These are the activations of a small neural network, seen along a few directions. Each row is one input.
Each table varies a few parts of the input and shows all the possible inputs, shuffled.
Descriptions start from the smaller parts, as in this example, which fits no table here: one of 3 separate values, together with either a single point or one of 9 places around a ring or (one of 4 places along a line, together with one of 5 places around a ring).
Shared parts are said once, and a part with two or three values counts as separate values.

Other details of the inputs vary at random and push rows far along two fixed directions, the same in every table; ignore that.
These rows show it; all are for the same input, with only those details redrawn:
[ 21   3 -33 -11  20  14  20 -24 -15   5  -8]
[ 15   8 -40  -3   5   6  49  11 -18  19 -22]
[ 24   2 -39 -15  26  18  21 -28 -17   7  -5]
[-14   5   6  24 -31 -17  25  24  -2   8 -36]
[ 16  -5 -13 -12  23  13 -15 -54  -9  -9   3]
[ 10   3 -25   0   4   3  29  -4 -12   9 -19]
[ 20   8 -45  -9  13  12  49   4 -20  18 -19]
[ 33  -6 -37 -29  48  28  -7 -69 -17  -5  13]

A family of inputs:
R1: [-13  13  38  -4 -24 -25 -20  46  21   2 -13]
R2: [  1 -12  24  11 -13  10 -28 -13   4 -17  26]
R3: [-17 -14  11  14   7   3 -29 -18   0  -6  27]
R4: [ -9 -11  30   9  -4  -9 -48 -56   7 -22  -4]
R5: [ -9 -11 -26  12   7  -7  35  39 -10  13 -11]
R6: [ -4  16   5 -35  25  -1 -11  -6  13   4  17]
R7: [  9  22  -6 -28   7   1  -2  23   6  14  -1]
R8: [ -7  13  33 -13 -10 -15 -38  17  19  -4  -2]
R9: [-15  -9 -16  13   4  -5  17  22  -8   8  -5]
R10: [ 11   9  -4 -48  46  12 -22 -27   9  -4  30]
R11: [ 17 -16   8  -4  10  21 -24 -24  -2 -17  36]
R12: [  7  11 -22   9 -19  15  50  44 -10  23   3]
R13: [ 34  -3 -15 -16  13  24  -5 -42  -5 -14  15]
R14: [ -3  -7   7  18 -17 -17  18  22  -1  -4 -27]
R15: [-10 -10 -15   0  21   6 -13 -25  -9   3   9]
R16: [-14   7  31 -19   8 -17 -19  14  24  -5   8]
R17: [ 17  -4 -24  -9  19   8   8 -28 -12  -3  -4]
R18: [  4  -1  19  20 -37  -9  12  21   7 -11 -14]
R19: [-12 -10  -2   7  14  13 -21 -21  -4  -1  30]
R20: [ 32   2 -25  -2  -4  10  47  26  -8   4  -6]
R21: [  5   8 -18  12 -22  12  46  48 -10  18   6]
R22: [-30   7  79  -1 -25 -26 -96 -24  37 -23   3]
R23: [-16 -13   9  16   3   3 -19   0  -1  -5  24]
R24: [  1   1  25  16 -34  -4  -8  -8  11 -11  -9]
R25: [-39  -7  13  34 -27 -24   5  35   2   6 -19]
R26: [-23  17  31 -17  -2 -16 -19   7  23   4   4]
R27: [-16  -1  17  29 -37 -27  19  36   3  -1 -36]
R28: [-27 -14  22  31 -17 -15  -7  33   5  -2   8]
The inputs of R24 and R13 match in every part but one. If R15 is changed in the same way as R24 into R13, which row does it become?
> R25
Describe the family of inputs behind these rows.
> one of 4 places along a line, together with either one of 2 separate values or one of 5 places around a ring
Change only the choice among 2 separate values in R7. List by row number the other rows that result.
> R6
Change only the place on the ring of 5 in R20. List by row number the other rows that result.
> R5, R11, R14, R28
